Each row below holds a small network's activations on one input, seen along a few directions.
Each table varies a few parts of the input and shows all the possible inputs, shuffled.
A made-up example of a description, with smaller parts first: one of 4 places along a line, together with either a single point or one of 9 places along a line or (one of 3 separate values, together with one of 8 places around a ring).
Shared parts are said once, and a part with two or three values counts as separate values.

Other details of the inputs shift rows strongly along two fixed directions, in all tables alike. That doesn't count.

Table:
r1: [ -7  -6 -20 -11   8 -12 -11 -19  23  18  17  -6 -33]
r2: [ -9  -7 -10   1 -24  -4   1  -3   7  -5 -21 -17  -1]
r3: [-11 -10 -19  -9   3 -14  -7 -11  27  16  25   1 -31]
r4: [-11 -10 -12  -6 -25   3   6   8   8  -3 -15  -5  -2]
r5: [  8   7  17  19  -2   3   6  21 -21  -8   0  -6  28]
r6: [-12 -12 -11 -10 -24   6   6   4   6  -3 -16  -1  -4]
r7: [-11  -6  -6  -2 -27   2   6  11  12  -3 -16 -15  -2]
r8: [-15  -8 -11  -7 -18   0   1  -5   7  -3 -22  -7  -2]
r9: [-10  -9 -12  -7 -23  13   8   1   6  -6 -18  -6  -5]
r10: [ 13   9   7   0  33  -4 -10 -10 -14  11  27   7 -12]
r11: [ -9  -8  -6   0 -29   5   6   9   9  -6 -13  -9  -5]
r12: [ -6  -7  -8  -2 -29  -2   3   3   4  -2 -19 -13  -3]
r13: [ 13  11  16  17  -9   2   9  21 -30  -2  -4  -2  29]
r14: [-18  -8  -5 -13 -15   0   0  -7   7  -5 -24  -3  -5]
r15: [ 13   5  13   8  -3   8   4  11 -29  -3  -7   1  18]
r16: [ 19  11  14   7  49 -12  -7  -7  16   2  21  24  10]
r17: [-11  -9  -8 -10 -16   1  -2  -8   4  -8 -26  -8  -8]
r18: [-12  -7 -15 -19   9 -11 -11 -20  19  15  15   9 -35]
r19: [ -5   0  -2  -7  -7  -7   2  -6  31 -13 -40   4  11]
r20: [  9   3  11  13   2  14   8  10 -25 -10  -2   3  22]
r21: [  9   6   4   2  28  -7  -7  -6 -10  17  32  13  -8]
r22: [-10  -8 -11 -21  13  -7 -13 -23  19  14  12   0 -37]
r23: [-14 -11 -10  -8 -18  10   4  -4   7 -12 -21  -2  -7]
r24: [ -6  -5 -18  -8   6 -15 -11 -19  25  18  20  -9 -34]
r25: [ 13  15  16  18  -6   3  10  20 -29  -3  -5  -7  30]
r26: [  6   6  11  -4  29  -6  -8  -7 -12  14  28  16  -9]
r27: [ 24  15  26  14  16   0   3   8  -9 -17 -25   9  39]
r28: [  8  11  18  19  -3  -2   4  17 -23  -5  -6  -8  28]
r29: [ 10  12  16   6   1   9   7  14 -31  -6 -11   2  22]
r30: [ 22  13  24  17  17   8   9  11  -5 -20 -18  16  40]
r31: [-15 -12  -5 -16 -20   6   4   2   6  -5 -17   2  -7]
r32: [10  7  9 16 31 -6 -7 -2 -3  9 40  4 -5]
r33: [13  8  2  9 30  1 -3 -2 -7 12 38  8 -6]
r34: [ -8  -6 -10   0 -28   8  10   6   8  -6 -16 -13  -2]
r35: [ -1   1  -7  -9 -14  -2   0  -6  37 -21 -29   3  17]
r36: [ 14   7   4   6  27  -9 -10  -5 -10  16  33   7  -8]
r37: [-14  -6 -13  -3 -20  -3   1  -2   9  -3 -21 -11   1]
r38: [-11  -9 -12   3 -25   5   7   1  10  -9 -16 -12   0]
r39: [ 12   4  12  11  -3  16  10  15 -28  -7  -1   8  20]
r40: [-13  -5 -19  -5   7 -19 -10 -20  27  16  19  -5 -27]
r41: [ 12   9  12  14  -2  10  10  22 -26  -5  -2  -2  28]
r42: [ -9  -6  -6   0 -28   8   8   8  11  -6 -16 -15  -4]
r43: [  8   5  12  -2  34   0  -5  -2 -11  10  33  13  -6]
r44: [ 4  2 10  0 36 -4 -8 -6 -8  8 32 15 -5]
r45: [ 24  23  20  12  11  -1   1   5  -3 -20 -16  11  47]
r46: [13  9  5 10 28 -7 -3  2 -6 15 41  4 -3]
r47: [-13 -11  -9 -13 -22   6   5   3   5  -7 -18   2  -7]
r48: [ 11   6  13  10  -1  13  10  18 -27  -6  -4   1  25]
r49: [ 26  18  12   8  45  -6 -10 -14  17  -5  31  23  14]
r50: [  7   5  18   5   5   6   1   5 -27  -9 -11   0  18]
r51: [ 6  4  5  2 36 -5 -8 -7 -8  7 32 14 -6]
r52: [  4   4 -14 -14  18 -19 -19 -33  50  -2   5   7 -14]
r53: [ -9  -9 -13  -4 -26   9   7   5   7  -5 -15  -4  -5]
r54: [  7   3  11   2  37   1  -7  -9 -10   6  33  16  -7]
r55: [ 11   5  15   7   0  16   9  15 -30 -11  -3  11  18]
r56: [-11  -5 -18 -15  10 -10  -9 -20  22  19  16   0 -32]
r57: [-11  -6 -20 -12   6 -15 -10 -16  23  19  19   2 -31]
r58: [10 12  3  7 29 -9 -6 -3 -8 18 33  5 -4]
r59: [-11  -8  -6  -3 -29   0   5  11  11  -3 -13  -9  -3]
r60: [-10 -10 -18 -11  12 -12 -13 -25  21  13  13  -2 -31]
r61: [-10  -8 -12  -2 -20  -2  -1  -4   7  -4 -22 -14  -2]
r62: [  9   3  11  -1  31   3  -5  -5 -11   8  34  20 -10]
r63: [ 12   9  18  20  -3   0   2  14 -25  -7  -6 -11  25]
r64: [-13  -9 -11   1 -24  -1   6   4  11  -6 -15 -12   2]
r65: [-12  -8  -9 -13 -20   9   6   3   5  -7 -21  -4  -5]
r66: [-10 -10  -3 -15 -19   4   0  -4   2  -3 -22  -3 -10]
r67: [  7  10  20   3   2  10   6  13 -30  -5 -11   2  22]
r68: [ -8  -9  -6 -13 -21   4   0  -3   1  -5 -23  -4 -10]
r69: [-12 -10 -22  -6  10  -7  -8 -19  27  10  21   1 -30]
r70: [ 12  15  20  18  -6   3   8  23 -27  -3  -6  -9  28]
r71: [-10  -8  -9 -10 -20  14   8   0   5 -10 -21  -3  -8]
r72: [ 15   8  16  19  -8  12  12  22 -29  -8   1   1  26]
r73: [ 15   9  11  10  24 -12 -10  -1  -9  15  35   2  -8]
r74: [ -7  -4 -13  -8   6 -16 -13 -16  27  18  19 -11 -35]
r75: [-11  -4  -4  -2 -29  -4   3   8   7   0 -18 -11  -2]
r76: [-16  -7  -9 -11 -16   0   0  -6   6  -6 -25  -4  -5]
r77: [ 10   6  12   0  34   6  -3  -5 -12   8  34  15  -8]
r78: [-14 -10 -14  -3 -20   1   4   2  12  -6 -17  -9   0]
r79: [ 14   8  13   9  -1   9   5  11 -30  -4  -8  -4  20]
r80: [-15 -12 -13  -7 -19   4   4  -1  10  -6 -18  -6  -2]
Each input here is: one of 4 places along a line, together with either one of 2 separate values or (one of 3 separate values, together with one of 6 places along a line).
Question: The inputs of r50 and r44 match in every part but the place on the line of 4. If r36 is changed in the same way as r50 into r44, which row does it become?
Answer: r4
Question: The inputs of r16 and r30 match in every part but the place on the line of 4. If r46 is changed in the same way as r16 into r30, which row does it become?
Answer: r34
Question: Change only the choice among 2 separate values in r30. List by row number the other rows that result.
Answer: r49
Question: Change only the choice among 2 separate values in r27. List by row number the other rows that result.
Answer: r52
Question: Change only the place on the line of 4 in r42. List by row number the other rows that result.
Answer: r7, r70, r74

Table:
r81: [-44 -28 -32 -34 -55   7   3 -14  25  -6 -52 -19 -34]
r82: [-11 -10   3  -7 -28  13  14  21  -9  -9 -22   6  10]
r83: [-28 -25 -42 -22 -61  11  10  -9  56 -13 -39 -22 -30]
r84: [  3   3   4  -1 -30   7  12  20   4  -6 -19  -5  13]
r85: [ 31  23  40  13  32   2   3   9  -4 -27 -22  23  52]
r86: [-18  -7 -19 -18  29 -23 -16 -23  32  30  47  12 -48]
r87: [ 15  11   7  20  43 -13 -13  -8  -8  13  53   2  -2]
r88: [-33 -30 -31 -20 -41  16   9  -5  31 -12 -26  -6 -24]
r89: [ -1  -5 -24  -3  33 -20 -19 -32  39  24  55   4 -49]
r90: [ 33  24  25  15  32   3   0  -2  -6 -31 -23  24  62]
r91: [-13  -5 -13  -9  11 -27 -15 -16  31  22  25  -3 -30]
r92: [ 17  14  24  14  12  -1  -4   8 -43   0   2  -7  21]
r93: [ 10   5  14   2 -49  28  19  28 -32 -24 -55 -16  32]
r94: [ 11   9   9   7  35  -7  -9  -7 -27  17  27   1  -5]
r95: [ 21  17  24  19   4  -4   4  21 -25   2   7   4  28]
r96: [  8   6   4  13  41  -1  -5  -5 -13  11  51  12  -5]
r97: [ 21  13  13   7  32  -8 -12  -8 -22  15  31   5  -9]
r98: [ -7  -9  12  -6 -44  31  20  25 -40 -25 -54  -2  26]
r99: [ 10  11  18  18   7  -4   7  21 -28   3   2  -1  29]
r100: [-23 -18 -34  -8  -2 -11  -7 -23  39  12  11 -12 -37]
Question: What do these inputs look like to the network?
Answer: either one of 2 separate values or (one of 3 separate values, together with one of 6 places along a line)
Question: What sort of input is r95?
Answer: one of 3 separate values, together with one of 6 places along a line

Table:
r101: [-26 -23 -26 -30 -18  10  -1 -18  19  -2 -18   0 -32]
r102: [  2   6   6 -10  14 -16 -11  -7  12  13  12   5 -15]
r103: [ 10  -1   1   1  22  -4  -6 -13  35 -10   7  17   0]
r104: [18 16 12 12 49 -2  0 -3 17 -6 24 23 20]
r105: [  4   2  20   9 -39  27  23  40 -42 -19 -30  -3  33]
r106: [-21 -13 -29  -6 -27 -13  -6 -18  32  -1 -21 -25 -21]
r107: [-15 -11 -15 -28 -14  -3  -9 -24  27  -1 -33  -5 -25]
r108: [-24 -19 -29 -14 -37   1   6   0  29  10  -7 -11 -33]
r109: [ 14   7   3  20  26  -1  -4   3 -19  10  44  -3   1]
r110: [  7  -1  17   4 -30  38  23  26 -50 -26 -40   0  32]
r111: [ 12   9   8  21  29  -6  -7  -4 -18  10  38  -4   4]
r112: [  3   7  22   8 -29   9  13  28 -33 -21 -46  -4  42]
r113: [ -5  -4   6  -3 -13   9   8  18 -15  -4  -5   2   6]
r114: [-22 -15 -21 -26 -11  -2  -8 -27  22  -3 -32  -1 -25]
r115: [  1  -2  -6  14 -22  14   9  12 -14  -4   0 -17   2]
r116: [ 15  14  11  14  31 -18  -8   1 -11  15  29   7   8]
r117: [ 10   9  13  13  28 -10  -4   4 -14  16  36   8   5]
r118: [ -5  -5 -11  -2   7  -8  -3   1  10  18  28   1 -17]
r119: [ -5  -5   6  -8  -1  13   3  -4 -19 -10 -19   5   7]
r120: [-11  -5   0 -10   8  -6  -5  -6   6  10  15   7 -17]
r121: [ 22  19  17  11  29 -19  -8   3  -5  18  28   3   7]
r122: [ 10   7  -7  -4  15  -6  -6 -16  36  -9   9  18   6]
r123: [  8   8   3  11 -16  -5   0   4  -2  -5 -18 -24  14]
Question: What do these inputs look like to the network?
Answer: either one of 3 separate values or (one of 4 places along a line, together with one of 5 places along a line)
Question: Change only the place on the line of 4 in r120. List by row number the other rows that result.
Answer: r111, r117, r119

Table:
r124: [-12  -9  -1 -11 -25  14   9  10   6 -12 -26   2   3]
r125: [ -5  -6 -21  -4  -3  -1  -3  -8   5  19  27  -9 -32]
r126: [-11  -4 -13 -20  10 -21 -16 -26  28  10  -2   0 -22]
r127: [ 14  10  12  14  28 -11  -2   6  -3  13  33  10   7]
r128: [ 20   8  14  20  -2  16  10  17 -24 -22 -10   1  36]
r129: [ 10  10  19  20  -3   8  10  25 -22 -10  -4   0  36]
r130: [ -7  -7  -5   2 -34   5   3   7  -8  -1 -13 -23  -9]
r131: [-13  -9 -10   1 -26   4   6  -2  13 -13 -37 -13   9]
r132: [ 10   4   7   8  35  -2  -6  -4 -16   3  29  15   4]
r133: [ -8  -5  -3 -15 -24  10   5  -4   7 -16 -45  -2   3]
r134: [-10  -2  -5  -5 -24  -6   1  -1  17 -10 -43 -17  11]
r135: [16  8 17  0 30 -1 -1  4 -9 10 29 22  1]
r136: [-11  -3 -10 -13   4 -19  -9 -10  25  14  10   7 -22]
r137: [ 13  14  14  14  29 -16  -4   7  -2  13  29   9   7]
r138: [-10  -4 -17  -8   9 -16 -12 -24  33   8   2  -4 -22]
r139: [ -8  -4   2 -12 -26   4   8  11   9  -8 -32   2   3]
r140: [-13 -10   0  -8 -30  10   4   8 -19   1 -18 -15 -14]
r141: [-11  -5  -7  -9 -26   0   1  -5   6 -14 -43  -7   8]
r142: [23 13 11 12 26 -6 -3  3  1  8 34 12  7]
r143: [  6   5  13   9  20  -7  -8   3 -36  20  38  -3 -11]
r144: [ -3   0  -4  -1 -30  -1   7   9  19 -10 -28  -7   8]
r145: [ 22  12  17  21  -2  14   9  11 -23 -21 -17  -1  40]
r146: [-13  -9 -20  -3  -1  -5  -2  -5   2  23  27 -11 -31]
r147: [ 18  12  18  18  -6  13  10  23 -19 -16  -4   2  36]
r148: [-15 -12 -19 -14   7 -10 -11 -27  25   7   3   4 -25]
r149: [ 13   9  13   6  27 -10  -4   3 -10  12  32  17   6]
r150: [  9   5   6   3  22   8  -1   5 -35  20  38   7 -13]
r151: [ -8  -4  -8 -25  13 -11 -12 -24  28   8  -4   5 -27]
r152: [-15  -8  -9   1 -25   7  10   5  11 -14 -25 -11   8]
r153: [ 12   6  16  22   1  11  10  20 -27 -17 -10  -2  36]
r154: [-15  -9 -14 -13   4  -9  -8 -12  24  10  16   7 -22]
r155: [-12 -14 -15 -18  11   2  -5 -18  22   2   8  10 -30]
r156: [ -1   1  -6  -7 -27  -1   1  -4  20 -15 -42 -15  11]
r157: [  6   5   9  12  -8  12  10  22 -51   5   6  -6  17]
r158: [-13 -10  -4 -11 -22  18  12   4   3 -17 -29   1   3]
r159: [  7   6  12  16  20  -8  -6   6 -29  20  39  -9  -9]
r160: [-11 -12 -14 -19  11   0  -7 -25  26   4   2  10 -30]
r161: [ 17  11  16  19  -2  17  12  17 -22 -20  -6   0  36]
r162: [ -1  -1 -18 -10   7 -11 -13 -27  37   3   3  -2 -23]
r163: [  8   7   9   7  33  -1  -3  -3 -15   4  32  14   5]
Question: What do these inputs look like to the network?
Answer: one of 4 places along a line, together with either one of 2 separate values or one of 8 places along a line
Question: The inputs of r146 and r157 match in every part but the place on the line of 4. If r152 is changed in the same way as r146 into r157, which row does it become?
Answer: r163
Question: The inputs of r129 and r147 match in every part but the place on the line of 4. If r138 is changed in the same way as r129 into r147, which row does it become?
Answer: r162
Question: Change only the choice among 2 separate values in r150. List by row number the other rows that result.
Answer: r140
Question: Change only the choice among 2 separate values in r143. List by row number the other rows that result.
Answer: r157
Question: A walk changes only the place on the line of 8. It starts at r136 and steps to r149. List the rest of the walk in order.
Answer: r154, r163, r132, r148, r141, r126
